Small tables with named rows and columns. After each table, cells are looked up by row and column.

Table Munored
         Zubasi  Tuf  Razufos  Fitem  Vimirek  Fub
Kune        241  197      118     81      181   33
Zaloz       210  165      113     83      227  109
Kip         240  181       80     94      192   50
Gogip       170  159       66     48      176   81
Libizot     188  166       49     33      208   58
Bevo        203  168      155     54      197   54
Bunuked     230  193      120     62      180   58
Kolosa      243  184      114    104      204   28
Lis         196  177      153     85      168  109

What is the Razufos of Bunuked in Munored? 120
What is the Fub of Bevo in Munored? 54
What is the Vimirek of Bevo in Munored? 197
What is the Zubasi of Zaloz in Munored? 210
What is the Razufos of Bevo in Munored? 155
What is the Zubasi of Kune in Munored? 241
What is the Fub of Kolosa in Munored? 28
What is the Fitem of Kolosa in Munored? 104
What is the Fitem of Zaloz in Munored? 83
What is the Fub of Lis in Munored? 109
What is the Vimirek of Lis in Munored? 168
What is the Fitem of Lis in Munored? 85

Vogi:
         Somima  Doke
Mun          38   203
Reramok     153   154
Siv         129   136
Timetur      53   211
Tus         129   112

What is the Doke of Tus in Vogi? 112
What is the Somima of Timetur in Vogi? 53
What is the Somima of Tus in Vogi? 129
What is the Doke of Siv in Vogi? 136
What is the Somima of Reramok in Vogi? 153
What is the Doke of Reramok in Vogi? 154
What is the Somima of Mun in Vogi? 38
What is the Doke of Mun in Vogi? 203
What is the Doke of Timetur in Vogi? 211
What is the Somima of Siv in Vogi? 129
Which row has the largest Somima? Reramok

Lopetu
|  | Tob | Pob | Sozed | Fofunun | Vamibu |
|---|---|---|---|---|---|
| Fota | 487 | 421 | 400 | 424 | 450 |
| Samig | 274 | 428 | 549 | 615 | 651 |
| Goro | 552 | 440 | 382 | 386 | 401 |
| Muz | 273 | 285 | 358 | 472 | 560 |
| Teven | 449 | 153 | 64 | 187 | 313 |
| Megoti | 400 | 776 | 934 | 856 | 756 |
| Rikasa | 416 | 571 | 647 | 636 | 610 |
| Lamugan | 741 | 879 | 847 | 665 | 507 |
| Gagini | 650 | 392 | 253 | 253 | 280 |
| Tozukeb | 338 | 743 | 930 | 876 | 792 |
| Risul | 413 | 461 | 502 | 528 | 543 |
| Dis | 635 | 620 | 569 | 495 | 439 |

Tob of Lamugan = 741
Tob of Fota = 487
Vamibu of Muz = 560
Tob of Risul = 413
Sozed of Muz = 358
Pob of Muz = 285
Sozed of Tozukeb = 930
Pob of Teven = 153
Sozed of Goro = 382
Vamibu of Lamugan = 507
Row with the largest Tob: Lamugan

Sep =
	Defave	Mogezi	Vogan	Difid	Vune	Mepefon
Suf	-26598	1385	-11318	12827	15600	9595
Bet	12366	22443	-4593	7410	-83771	3100
Dep	6719	33476	-9406	26178	1620	85744
Fet	32355	-13248	1844	19970	28601	-32326
Delobo	33153	-12771	35384	-21779	-9372	37587
Lagade	-63839	-70655	10091	-30847	3529	-24555
Nes	-1926	-69033	41800	-98657	581	-26731
Sutuvek	6779	30082	-1220	10502	-35985	-15656
Legilip	-4334	-25800	-32089	-59792	-18605	-51569
Vonir	23555	20866	24068	24657	18961	19061

Mepefon of Bet = 3100
Mepefon of Legilip = -51569
Difid of Nes = -98657
Difid of Dep = 26178
Vogan of Fet = 1844
Vune of Suf = 15600
Mogezi of Nes = -69033
Defave of Suf = -26598
Mogezi of Fet = -13248
Mepefon of Dep = 85744
Vune of Nes = 581
Vune of Sutuvek = -35985
Defave of Sutuvek = 6779
Vogan of Lagade = 10091
Mogezi of Delobo = -12771
Vogan of Vonir = 24068
Mepefon of Fet = -32326
Defave of Dep = 6719
Defave of Nes = -1926
Mepefon of Sutuvek = -15656

Muzufa:
fields: Neku, Lebuge, Vur, Kuv
Gepusaf: [54, 48, 46, 54]
Rep: [53, 55, 48, 45]
Dosi: [58, 36, 46, 37]
Gokug: [48, 10, 50, 33]
Pabato: [48, 34, 50, 62]
Losoki: [46, 87, 51, 45]
Siga: [61, 33, 38, 35]
Miki: [45, 58, 52, 41]
Zezagib: [43, 68, 40, 55]
Ved: [46, 38, 47, 50]

Dosi, Neku: 58
Losoki, Vur: 51
Gokug, Kuv: 33
Miki, Vur: 52
Ved, Neku: 46
Losoki, Lebuge: 87
Dosi, Kuv: 37
Gokug, Lebuge: 10
Pabato, Lebuge: 34
Siga, Neku: 61
Rep, Kuv: 45
Gepusaf, Lebuge: 48
Rep, Neku: 53
Ved, Lebuge: 38
Rep, Lebuge: 55

